These are the activations of a small neural network, seen along a few directions. Each row is one input.
In each table, some parts of the input vary, and every possible input appears once, in random order.
Descriptions start from the smaller parts, as in this example, which fits no table here: one of 4 places along a line, together with either a single point or (one of 2 separate values, together with one of 5 places around a ring) or one of 11 places along a line.
Shared parts are said once, and a part with two or three values counts as separate values.
In the rows, 128 means zero.

A family of inputs:
R1: [122 209 161 124  54 163 115 124  36  87 179]
R2: [128  85 107 197 191 141 153 133 168 215  94]
R3: [156  77  82  79 129  69 105 111 137 164  94]
R4: [123 147 167  99 111 166 158 135  68  59 220]
R5: [110  78  72 150 182 112 117 149 161 196 119]
R6: [ 92 247 182 122  89 183 166  92 156  66  90]
R7: [161  70 106  92 150  96 110 160 156 189  84]
R8: [141 199 173 120 101 165  87 128  25  68 157]
R9: [162  74  90  82 137  76 100 140 156 178  91]
R10: [131 150 174 102 142 167 107 142  41  44 184]
R11: [123  89  55 128 176  90 125 141 152 184 131]
R12: [169  92  87 110 130  72 125  60 161 169  73]
R13: [120 172 181 111  60 165 147 122  79  85 225]
R14: [100  77  83 164 180 136 105 148 171 204 113]
R15: [ 92 192 174 172  63 181 145 125 153  10 109]
R16: [ 54 168 226 170  80 136 149 142 144   5 152]
R17: [174  66 134 137 164 115 157 151 153 207  63]
R18: [144 112  49 144 165  72 131 102 185 176 125]
What is each input in this table made of?
Answer: either one of 3 separate values or one of 5 places around a ring or (one of 2 separate values, together with one of 5 places along a line)
Start at R13 and move only the place on the ring of 5, one step at a time. The first step leads to R1. Which rows follow, in order?
Answer: R8, R10, R4
Change only the choice among 2 separate values in R7. List by row number the other rows that result.
Answer: R14

A family of inputs:
R19: [134  76  94 109 165  98 119 134 164 197  84]
R20: [170 145 145  59 102 141 133 124  30 121 221]
R21: [141 127 115  66  87  86  81 119  61  71 195]
R22: [ 63 188 143 191 124 162 145 125 143  98 160]
R23: [ 76 170 160 167  96 178 155 134 167  56 136]
R24: [138  82  83 121 182  95 115 146 170 174 100]
R25: [ 90 150 213 167 101 152 173 135 166  53 111]
R26: [148  78  85 144 165 103 128 107 163 196 106]
R27: [145  82  74 141 177 100 136 123 156 173 106]
R28: [151  80  92 136 130  97 123 143 163 217  86]
R29: [148 143 168 114 134 180  90 166   9 108 173]
R30: [133 213 164 121  74 144 138  81 145  72  57]
What is each input in this table made of?
Answer: either one of 3 separate values or one of 4 places along a line or one of 5 places around a ring

A family of inputs:
R31: [153 123 121 109 128 123 117 126 100 155 127]
R32: [117 116 116 143 149 135 122 143 123 146 147]
R33: [143 139 119 121 120 125 130 112 139 150  96]
R34: [125 103 113 120 133 111 126 137 129 131 158]
R35: [132 109 150 140 140 137 136 146 148 142  85]
R36: [100 213 206 129  66 183 138 125  71  16 179]
R37: [108 132 116 161 140 134 136 126 160 138 115]
R38: [133 128 115 115 123 106 125 113 149 123 106]
R39: [145 110 114 101 128 108 110 128 110 129 136]
R40: [139 117 123 132 154 140 130 135 112 155 133]
R41: [113 119 115 137 127 108 139 117 167 124 126]
What is each input in this table made of?
Answer: either a single point or (one of 2 separate values, together with one of 5 places around a ring)
Change only the place on the ring of 5 in R34. List by row number the other rows that result.
Answer: R31, R32, R39, R40
